Each row below holds a small network's activations on one input, seen along a few directions.
In each table, some parts of the input vary, and every possible input appears once, in random order.
A made-up example of a description, with smaller parts first: ring(5) and (point or line(9) or (values(3) and line(4))).
Shared parts are said once, and a part with two or three values counts as separate values.
In the rows, zero is written as 128.

Other details of the inputs vary at random and push rows far along three fixed directions, the same in every table; ignore that.

Table:
R1: [ 93 126 130 124 149 125 111 122 122 121 112 123]
R2: [117 141 157 113 150 131 111 137 133 113 116 139]
R3: [132 108 160 146 165 112  82 165  78 116 133 113]
R4: [ 84  98 162 113  95 120 172 194 149 102  94  86]
R5: [151 134 101 134 105 139 131  96 126 143 127 136]
R6: [119 141 152 115 146 127 114 120 138 110 123 148]
R7: [127 145 141 107 100 146 124  84 123 129  99 135]
R8: [138 127 108 140 149 101 124 126 117 150 173 152]
R9: [159 120 142 127  92 140 171 148 156 123 147 103]
R10: [142 118  72 152 145 132 122 120 112 153 123 133]
R11: [ 96 150 132 101 121 147 143  81 146 126  95 137]
R12: [101 167 143 101 113 133 144  87 148 121 101 154]
R13: [124 148 146 102  96 146 124  78 131 123 105 133]
R14: [146 144  89 161 142 114 136 128 102 155 134 154]
R15: [114 143 149  96 140 159 125 104 152 121 110 128]
R16: [124 122 148 109 145 151 102 119 130 122 113 120]
R17: [145 143  90 161 142 112 133 127 104 153 138 153]
R18: [117 109  91 155 159 116 116 150 113 136 131 124]
R19: [ 96 147 155  86 128 119 130  96 151 120 134 153]
R20: [121 157 149 111 106 133 130  78 123 127 116 129]
R21: [128 128 108 137  98 113 176 158 162 125 138 129]
R22: [ 90 120 142  96 147 124 116 107 137 122 134 131]
R23: [160 106 123 145 138 132 101 139 113 126 146 124]
R24: [104 115 157 115 157 132 104 138 129 107 116 119]
R25: [168 113 129 123  87 151 159 142 163 123 145 110]
R26: [154 137 119 145 145 125 128 122 127 134 153 150]
R27: [144 109 123 126  97 112 165 143 145 137 173 113]
R28: [150 117 105 131 143 148 118 114 140 136 140 127]
R29: [150 128 102 141 112 135 128 114 113 144 119 134]
R30: [132 137 113 153 136 105 127 140 110 138 142 140]
R31: [149 126 103 142 115 129 116 108 122 137 141 130]
R32: [115 123 156 119 117 125  99 128 105 115 108 116]
R33: [118 142 149 126 122 123 121 115  96 129 106 123]
R34: [151 100 101 151 171 136  93 164 109 140 140 115]
R35: [150 143 100 146 120 126 138 100 113 149 136 134]
R36: [ 90 136 138 109 132 135 128 109 132 120  98 126]
R37: [102 134 130 140 156 107 109 155  96 126 102 144]
R38: [140 123 159 114 130 146  98 116 118 116 120 126]
R39: [129 162 164 102 122 145 135  88 143 119 124 150]
R40: [132 159  91 133 122 130 154  94 147 144 125 163]
R41: [ 94 130 145 135 152 101 101 158 105 114 114 135]
R42: [136 120  91 114 132 136 129  81 150 149 160 141]
R43: [143 102 122 150 133 110 144 200 147 118 152 120]
R44: [103  96 186 129  86 102 158 219 110 103 101  75]
R45: [144 123 120 139  81 120 174 145 141 131 142 106]
R46: [146 136 121 126  65 130 185 113 164 129 148 112]
R47: [156 122 127 144 121 127 157 178 143 131 152 121]
R48: [115 151 140 132 135 115 121 121 103 131 115 145]
R49: [123 130 168 131 158 120 100 161 101 118 124 129]
R50: [ 95 131 141 136 153 100  98 153 108 115 120 135]
R51: [136 126  85 136 129 135 123  97 138 142 139 129]
R52: [168 121 107 159 156 127 109 135 101 141 157 129]
R53: [105 120 131 122 139 128 101 120 116 123 110 116]
R54: [145 108 129 105  72 130 168 124 170 130 162 116]
R55: [135 116  84 145 139 130 118 118 122 144 131 126]
R56: [135 145 168 109 131 149 118 114 117 122 118 120]
R57: [141 157 101 141 121 122 143  92 134 144 149 154]
R58: [102 116 135 122 140 127 103 134 107 122  99 114]
R59: [145 123 147 123 145 147  89 134 104 124 121 122]
R60: [150 102 102 145 156 134 104 132 126 134 145 125]
R61: [146 135 126 118 103 141 176 150 181 122 141 128]
R62: [110 170 156 104 105 131 145  83 136 125 109 148]
R63: [104  91 172 111 112 127 153 197 161  94 121  86]
R64: [128 104  86 149 118 119 160 156 155 130 151 111]
R65: [117 122 136 123 168 139 100 135 124 123 121 126]
R66: [128 106  93 149 145 123 115 147 107 140 120 119]
Each input here is: ring(6) and (point or line(4) or line(6)).
Changing only the ring(6) part turns R64 into R31. The same change can be made to R36. Which row results?
> R5
Changing only the ring(6) part turns R1 into R32. The same change can be made to R63. Which row results?
> R38
List by row number the other rows that have the ring(6) part in common with R6.
> R2, R12, R19, R21, R37, R40, R41, R43, R50, R61
Change only the line(6) part in R48. List by row number the other rows that result.
> R14, R17, R30, R57, R62
Start at R56 and move only the ring(6) part, one step at a time. The first step leads to R47. Which rows follow, in order?
> R61, R15, R34, R59
Start at R26 and move only the line(4) part, one step at a time. The first step leads to R39. Which rows follow, in order?
> R49, R47

Table:
R67: [135 158  96 126  91 130 176  82 162 145 135 147]
R68: [125  90 127 130 109 124 162 188 169 112 143 100]
R69: [156 134  86 155 174 140  81  94  89 153 134 146]
R70: [106 152 184  77  97 148 147  96 168 103 107 130]
R71: [148 134  78 154 190 131  82  98 106 151 150 161]
R72: [173 136  95 156 178 131  79  94  88 155 162 156]
R73: [127 149 116 124  83 125 180 107 157 134 132 136]
R74: [ 65 122 222  92 125 116  90 158  88  90  69 101]
R75: [158 106 110 133 115 136 147 143 153 133 160 114]
R76: [146 106 119 172 177  98  87 187  83 134 154 130]
R77: [158 134 113 124  90 153 165 104 160 134 135 123]
R78: [ 74 140 198  80 152 139  85 107 121  96  86 131]
R79: [114  98 121 133 110 115 173 191 164 117 135 105]
R80: [168 136 103 121 111 153 149  82 162 142 158 139]
R81: [138 100 134 125  87 137 166 170 156 115 128  91]
R82: [144  80 124 135 110 128 153 186 156 119 154  91]
R83: [120 147  87 147 162 116 104  91 102 150 125 155]
R84: [153 143 117 128  77 136 173 105 150 137 136 133]
R85: [ 86 193 176  91 138 132  93  39  95 123  83 167]
R86: [123 113 131 145  84  99 180 187 140 121 136 106]
R87: [126  91 113 168 158  97  92 196  76 133 127 109]
R88: [153 125  78 143 186 143  77  83 109 155 151 149]
R89: [ 51 123 193 105 144 104  92 160  91  96  75 109]
R90: [ 84 168 194  73 149 150  84  60 125 106  86 150]
R91: [137  74 117 147 106 124 155 211 143 117 136  79]
R92: [163 143 100 140 171 140  83  74 104 153 151 156]
R93: [133 149  73 146 185 130  98  84 112 156 138 169]
R94: [ 88 183 175  88 160 140  88  54 107 120  89 167]
R95: [143  98 142 147 157 112  91 180  91 124 148 111]
R96: [104 102 102 159 160  93 108 180  95 129 125 117]
R97: [ 81 143 172  96 151 133  75  94  93 115  76 130]
R98: [ 70 112 220  89 136 135  84 157  98  86  68  91]
R99: [ 90 138 215  73  55 133 165 137 152  91  85  99]
R100: [113  96 116 164 179  94  98 205  92 128 134 119]
R101: [175 150  97 132  99 156 157  76 151 147 144 141]
R102: [121 106 132 134 103 110 176 193 161 118 138 106]
R103: [171 143  87 163 170 135  82  95  78 157 144 154]
R104: [131  87 130 168 171  94  92 218  89 121 148 112]
R105: [160 155 108 121 108 147 158  80 166 138 152 154]
R106: [156 123 124 128  85 144 167 133 155 129 136 111]
R107: [ 84 159 170  84  86 133 158  91 153 111  92 129]
R108: [154 158  91 134 116 134 166  92 156 147 151 160]
R109: [151 144  81 128  98 148 161  73 157 149 135 143]
R110: [135 111 133 130  76 119 173 169 146 121 129 103]
R111: [147 142 113 137 111 121 167 132 148 136 147 142]
R112: [154 123 115 113 102 152 158 102 174 132 151 123]
R113: [132 146 119 117  99 135 178 113 171 131 136 140]
R114: [121  83  98 169 167 101  89 196  80 134 128 107]
Changing only one part turns R94 into R106. The same change can be made to R111. Which row results?
> R103
What is each input in this table made of?
> ring(6) and line(8)
Change only the line(8) part in R86. List by row number the other rows that result.
> R67, R73, R83, R85, R89, R96, R107
Start at R93 and move only the ring(6) part, one step at a time. The first step leads to R89. Which rows follow, in order?
> R97, R98, R82, R78
Change only the line(8) part in R114. List by row number the other rows that result.
> R74, R84, R87, R97, R99, R109, R110
